A small network was shown many inputs. Here are its activations along a few directions, one row for each input.
Each table varies a few parts of the input and shows all the possible inputs, shuffled.
Descriptions start from the smaller parts, as in this example, which fits no table here: one of 4 places along a line, together with either a single point or one of 11 places around a ring or (one of 3 separate values, together with one of 8 places around a ring).
Shared parts are said once, and a part with two or three values counts as separate values.

Other details of the inputs shift rows strongly along two fixed directions, in all tables alike. That doesn't count.

Table:
row 1: [0.279,4.672,0.166,1.368,2.494,2.327,1.925,0.121,-0.599,0.993,-2.457,-3.083]
row 2: [2.112,1.869,1.905,0.151,1.134,1.589,-0.069,0.384,1.095,-0.391,-0.055,1.012]
row 3: [0.048,0.679,-0.076,0.610,0.754,0.006,0.984,-0.009,1.324,-0.125,-0.658,0.242]
row 4: [2.290,1.068,1.742,0.293,0.499,1.720,-0.294,1.382,2.156,-0.829,-0.853,0.635]
row 5: [-1.545,-4.748,-2.280,0.316,-3.388,-1.908,-0.764,-0.465,-2.811,1.582,0.439,0.386]
row 6: [2.499,1.152,4.093,1.161,1.219,1.757,-1.025,2.185,3.121,-0.776,-0.360,1.686]
row 7: [4.679,-0.598,3.962,1.632,-0.773,2.675,-0.574,2.499,2.240,0.353,-0.808,1.227]
row 8: [-0.654,-3.952,-0.039,-1.159,-3.472,-1.517,-1.114,-0.096,-0.870,-0.256,1.228,2.012]
row 9: [1.080,-1.046,2.354,-0.690,-0.202,0.656,-0.736,0.937,0.970,-0.245,0.759,1.255]
row 10: [-1.977,5.601,-4.093,-0.614,3.506,0.130,1.151,-2.097,-2.090,0.173,-0.792,-3.049]
row 11: [-3.141,2.951,-3.963,-1.114,1.545,-0.974,-0.060,-2.110,-2.538,0.316,0.279,-1.961]
row 12: [0.347,0.725,1.077,0.378,1.558,-0.098,-0.098,0.562,1.242,-0.463,0.352,-0.499]
row 13: [2.069,0.910,2.046,0.609,0.613,0.265,-0.024,1.391,2.593,-0.806,-0.850,0.478]
row 14: [-0.984,-3.014,-0.149,-1.143,-1.590,-1.261,-0.838,-0.636,-0.625,-0.257,1.145,0.121]
row 15: [-1.342,6.422,-2.525,0.410,4.420,0.206,1.733,-1.063,-0.463,-0.072,-0.716,-2.675]
row 16: [-0.462,-0.299,-0.813,0.573,0.363,-0.784,0.307,-0.871,0.226,0.358,0.373,0.368]
row 17: [-0.314,-1.749,-0.108,-0.828,-0.875,-0.250,-0.352,-0.226,-1.007,0.086,0.501,1.561]
row 18: [-0.628,-1.853,-0.495,-0.181,-1.073,-0.675,-0.391,-0.886,-0.711,-0.088,0.640,1.101]
row 19: [-0.663,5.535,-2.462,-1.277,3.625,1.161,1.828,-0.883,-1.643,-0.562,-0.810,-3.079]
row 20: [-1.633,-0.145,-1.063,0.780,-0.481,-0.898,1.255,-1.146,-2.049,1.878,-0.733,-1.816]
row 21: [-1.731,-3.069,-1.478,-0.441,-2.512,-2.425,-0.930,-0.497,-1.218,-0.548,0.576,0.882]
row 22: [1.921,3.606,0.438,-0.134,1.948,2.063,0.777,1.234,0.982,-0.542,-0.593,-0.576]
row 23: [1.299,2.610,1.674,0.637,0.717,2.198,1.701,0.527,-0.890,1.454,-1.428,-1.543]
row 24: [-3.992,-1.729,-4.170,-1.255,-0.368,-2.492,0.097,-1.888,-3.111,-0.026,0.951,-1.747]
row 25: [-0.044,1.686,-0.906,0.354,1.190,-0.405,0.490,0.192,0.651,-0.352,-0.733,-0.645]
row 26: [-0.936,0.223,-0.549,0.047,0.797,-0.692,-0.149,-0.391,-0.047,-0.280,0.541,-0.525]
row 27: [-1.248,-0.980,-0.598,-0.339,-0.579,-0.735,-0.081,0.110,0.171,-0.530,0.505,-0.557]
row 28: [-3.848,0.600,-5.731,-1.678,-0.607,-2.530,0.132,-2.758,-3.881,-0.121,0.240,-2.047]
row 29: [-1.140,-4.847,1.356,-0.990,-3.041,-1.328,-2.122,0.019,-0.406,0.563,2.115,2.898]
row 30: [-0.177,2.939,-0.627,-0.359,2.330,0.493,0.174,-0.404,-0.094,-0.433,0.105,-1.314]
row 31: [1.504,0.231,2.565,1.058,-0.678,1.759,0.127,0.664,0.182,1.249,-0.826,-0.561]
row 32: [3.105,0.101,2.153,1.610,0.288,1.455,0.388,1.792,1.730,1.001,-1.144,0.107]
row 33: [-3.617,-2.492,-4.056,-1.261,-1.768,-2.047,-0.064,-2.449,-2.674,0.558,0.887,-0.320]
row 34: [-0.183,-3.738,1.356,-0.045,-1.670,-1.759,-0.715,0.223,0.774,-0.162,1.252,0.986]
row 35: [-0.156,-5.212,1.513,0.322,-3.059,-0.735,-1.311,0.491,1.316,-0.161,0.672,2.756]
row 36: [2.778,2.030,2.809,0.169,0.843,2.178,0.335,1.650,2.979,-1.212,-0.389,-0.138]
row 37: [0.523,-7.343,3.513,0.335,-4.076,-1.820,-2.633,0.432,0.950,-0.234,1.494,4.438]
row 38: [1.405,-1.765,2.481,0.803,-0.238,0.019,-0.698,0.331,2.026,-0.096,0.303,1.872]
row 39: [-0.483,0.204,-1.273,0.452,-0.244,-0.197,0.043,-0.073,0.168,-0.487,0.050,-0.087]
row 40: [-1.177,-1.986,-1.257,-1.101,-1.572,-0.425,-0.093,-0.685,-0.951,0.316,0.464,1.029]
row 41: [-4.092,-0.287,-5.125,-0.475,-0.011,-1.968,0.389,-2.704,-3.240,0.584,0.369,-0.904]
row 42: [3.328,3.224,1.095,0.847,1.238,2.705,0.977,1.872,0.153,0.834,-1.342,-0.890]
row 43: [1.828,1.386,1.817,-0.486,0.458,1.318,0.210,1.221,1.208,-1.062,0.133,0.032]
row 44: [3.072,0.427,3.719,0.657,0.739,1.243,0.108,2.117,3.660,-1.181,-0.828,0.934]
Each input here is: one of 4 places along a line, together with either one of 2 separate values or one of 9 places around a ring.
Changing only the place on the line of 4 turns row 31 into row 23. The same change can be made to row 11. Which row results?
Answer: row 29
Changing only the place on the line of 4 turns row 43 into row 44. The same change can be made to row 2. Which row results?
Answer: row 38
Which other rows agree with row 41 in the place on the line of 4? List them by row number.
Answer: row 1, row 5, row 6, row 21, row 24, row 26, row 27, row 35, row 37, row 39
Change only the place on the ring of 9 in row 4. List by row number the other rows that result.
Answer: row 10, row 11, row 14, row 18, row 28, row 30, row 33, row 36
Change only the choice among 2 separate values in row 7. List by row number the other rows that result.
Answer: row 31

Table:
row 45: [-1.158,-6.104,1.607,1.435,-2.551,-1.015,-0.474,-0.884,-0.001,0.815,0.605,2.335]
row 46: [-0.327,-5.298,1.293,-1.667,-4.782,-0.480,-1.676,0.153,-1.725,0.830,1.917,0.446]
row 47: [-1.071,2.091,-1.608,-0.233,4.235,-1.214,0.019,-1.346,1.161,-0.724,0.438,-0.196]
row 48: [-2.359,-0.229,-1.343,-0.914,-0.060,-2.831,0.982,-0.611,1.729,-1.756,1.396,0.305]
row 49: [-2.016,-4.613,2.104,-1.850,-1.848,-1.459,-3.606,-0.019,0.096,-1.660,2.459,2.411]
row 50: [-0.442,4.774,-2.100,1.406,2.139,1.469,2.552,-0.050,0.738,0.352,-2.067,-3.706]
row 51: [1.064,1.740,1.534,2.392,1.981,1.434,0.587,-0.828,1.514,0.975,-1.621,0.014]
row 52: [3.306,-0.070,4.768,0.190,0.703,1.715,0.227,1.593,1.466,0.600,0.217,0.566]
row 53: [-2.947,-0.221,0.358,-2.478,0.728,-1.473,0.659,-0.908,-0.129,-0.955,1.890,1.112]
row 54: [3.714,1.377,5.461,1.426,1.863,4.267,0.748,2.296,2.737,-0.075,-1.005,1.948]
row 55: [-2.127,0.770,-4.308,-1.590,0.123,-1.183,0.369,-1.436,-4.590,0.974,1.159,-1.876]
row 56: [0.913,4.251,-0.325,1.427,4.309,0.333,1.420,-0.203,-0.283,0.662,-1.023,-2.867]
row 57: [-0.746,-5.377,0.336,1.934,-4.172,-1.830,-1.046,-0.487,0.976,0.956,0.755,2.594]
row 58: [-1.034,0.085,-0.834,1.907,0.556,-1.392,-0.441,-1.580,-0.939,1.569,-0.380,0.250]
row 59: [-4.032,-0.037,-5.615,-2.371,-0.423,-2.805,-1.309,-1.706,-2.725,-3.254,0.671,-0.948]
row 60: [1.207,-3.379,4.305,1.624,-1.297,0.453,-0.158,0.466,1.764,0.611,-0.982,1.046]
row 61: [-0.920,-0.052,-3.644,-1.581,0.569,-0.818,-0.364,-0.735,0.833,-1.584,0.708,1.599]
row 62: [0.774,4.727,-2.326,1.595,3.237,0.256,1.870,0.946,0.422,0.461,-0.826,-3.187]
row 63: [0.499,-4.609,0.584,-0.764,-3.807,-1.081,-2.523,0.055,-1.760,0.973,1.981,2.479]
row 64: [2.026,1.379,4.042,-1.585,0.587,1.350,0.111,1.779,3.368,-2.880,0.807,2.198]
row 65: [0.125,5.871,-2.820,0.061,4.877,0.026,1.244,-0.412,2.581,-1.410,-0.368,-1.084]
row 66: [1.604,-2.347,2.999,-1.515,-1.790,-0.188,-0.049,1.970,3.601,-2.944,0.461,3.644]
row 67: [-3.307,0.423,-4.305,0.249,-0.884,-1.927,0.909,-1.003,-1.804,0.882,0.131,-4.181]
row 68: [-0.095,-4.277,0.068,2.148,-3.753,-2.330,-1.801,-0.001,0.899,1.437,0.885,2.804]
row 69: [2.346,-0.849,5.074,1.615,-0.034,1.043,-0.246,1.328,2.405,0.441,-1.755,-0.274]
row 70: [-4.174,0.987,-4.821,-0.735,0.944,-3.050,-1.042,-1.915,-0.912,-2.520,1.002,-1.828]
row 71: [0.400,-4.152,0.448,-0.055,-4.145,-1.034,-2.021,-0.469,-1.539,1.292,1.485,3.751]
row 72: [1.612,6.336,1.712,-0.037,4.004,3.321,1.579,1.272,0.182,0.565,-1.279,-3.466]
row 73: [-0.232,2.716,-2.170,-0.814,-0.314,1.056,1.082,0.416,-1.162,0.246,-2.299,-2.671]
row 74: [1.460,-0.014,4.939,-0.207,1.701,-0.321,0.164,0.836,4.409,-2.121,0.169,1.606]
row 75: [3.811,6.123,-0.537,0.566,4.134,2.897,2.136,2.436,0.734,-0.719,-1.837,-2.349]
row 76: [0.399,4.713,-2.422,-0.062,1.748,2.475,2.566,0.432,-0.712,-0.427,-2.709,-2.740]
row 77: [-0.442,-6.543,1.957,1.288,-2.844,-2.800,-2.659,-0.051,-0.466,1.204,1.134,2.505]
row 78: [-3.500,0.590,-3.025,-0.197,0.109,-0.677,0.877,-2.808,-3.647,1.698,0.115,-0.191]
row 79: [-2.990,0.555,-5.138,-3.158,0.890,-1.827,-0.668,-2.623,-2.292,-0.305,2.145,0.538]
row 80: [0.180,-5.587,0.324,-0.934,-4.822,-0.804,-1.166,1.386,-0.689,-0.045,0.445,0.697]
row 81: [0.475,0.202,-1.182,-1.392,-0.755,0.065,0.722,-1.026,-2.308,0.563,0.897,-1.556]
row 82: [2.270,-0.396,4.719,0.549,0.177,2.870,0.242,1.543,1.340,0.684,-0.536,1.012]
row 83: [-0.120,-5.214,-0.641,0.256,-4.700,-0.904,-0.688,-0.370,-0.693,0.280,0.193,3.541]
row 84: [3.371,0.013,4.603,-0.517,-1.475,2.919,-0.739,2.002,1.339,-0.018,-0.961,0.391]
row 85: [2.596,-1.082,5.048,1.596,0.476,0.963,-0.301,1.971,2.600,0.265,-0.738,-0.660]
row 86: [0.479,4.256,-2.896,0.426,2.253,2.806,2.631,0.266,-0.386,-0.505,-2.352,-1.366]
row 87: [-2.690,0.696,-4.184,-0.934,-0.930,-0.326,0.616,-2.995,-3.962,1.187,0.098,-0.326]
row 88: [-1.153,0.466,-0.765,0.564,0.104,-0.067,-0.475,-1.110,-2.138,2.020,0.427,0.974]
row 89: [-3.999,0.244,-3.911,-2.577,1.926,-2.000,-0.377,-2.529,-2.104,0.414,2.215,0.530]
row 90: [2.995,-0.325,4.471,0.587,0.914,1.668,-0.497,2.287,0.873,0.778,0.788,1.054]
row 91: [2.632,6.401,-0.350,1.561,3.960,1.701,2.927,1.179,2.234,-0.171,-1.830,-3.853]
row 92: [4.599,-0.618,2.395,0.149,-0.641,1.430,0.717,2.235,1.950,-0.879,-0.858,0.461]
row 93: [-4.686,-0.512,-3.130,-1.283,1.147,-3.792,-1.823,-2.719,-1.709,-1.851,0.958,-1.610]
row 94: [3.887,1.344,7.256,0.642,0.448,3.618,-0.648,3.026,2.908,0.440,-1.307,0.684]
row 95: [-1.092,2.033,-2.226,2.064,1.017,1.004,1.870,-0.586,0.632,0.126,-0.997,-1.574]
row 96: [0.607,-4.484,-0.608,0.596,-4.371,-1.276,-1.554,0.380,-0.406,0.812,0.523,3.669]
row 97: [3.155,-0.116,2.434,2.449,-0.105,0.160,-0.965,2.321,2.890,0.047,-0.720,0.821]
row 98: [4.548,0.804,5.557,2.144,-0.423,2.430,0.054,3.550,5.177,-0.377,-2.136,-0.309]
row 99: [-3.102,0.278,-4.385,-1.161,-0.524,0.460,1.290,-2.512,-3.975,0.831,0.098,-0.909]
row 100: [-2.895,-0.347,-3.195,-0.101,0.791,-2.605,1.369,-2.899,-3.046,1.180,0.115,-3.194]
row 101: [-2.016,0.086,-1.147,-2.385,-0.561,-1.125,-2.398,-0.559,-1.325,-2.719,1.498,0.273]
row 102: [1.882,5.087,-2.583,0.198,2.974,1.541,0.743,1.167,-0.609,-0.056,-2.045,-1.766]
row 103: [-0.494,-5.288,1.273,-1.155,-4.668,0.199,-0.872,-0.307,-1.449,0.773,1.117,1.747]
row 104: [-2.767,0.720,-3.122,-0.794,1.059,-1.297,-0.694,-1.601,-4.073,2.013,0.731,-1.318]
What do these inputs look like to the network?
Answer: one of 5 places around a ring, together with either one of 3 separate values or one of 9 places around a ring
Changing only the place on the ring of 5 turns row 68 into row 96. The same change can be made to row 62. Which row results?
Answer: row 75
Changing only the place on the ring of 5 turns row 89 into row 65. The same change can be made to row 49. Which row results?
Answer: row 70
Change only the place on the ring of 9 in row 58. List by row number the other rows that result.
Answer: row 45, row 51, row 56, row 60, row 69, row 77, row 85, row 100
Change only the choice among 3 separate values in row 66. List by row number the other rows that result.
Answer: row 59, row 61
Change only the choice among 3 separate values in row 64. List by row number the other rows that result.
Answer: row 79, row 101
Start at row 78 and move only the place on the ring of 9, one step at a time. The first step leads to row 88. Which rows follow, in order?
Answer: row 104, row 90, row 52, row 72, row 94, row 82, row 54
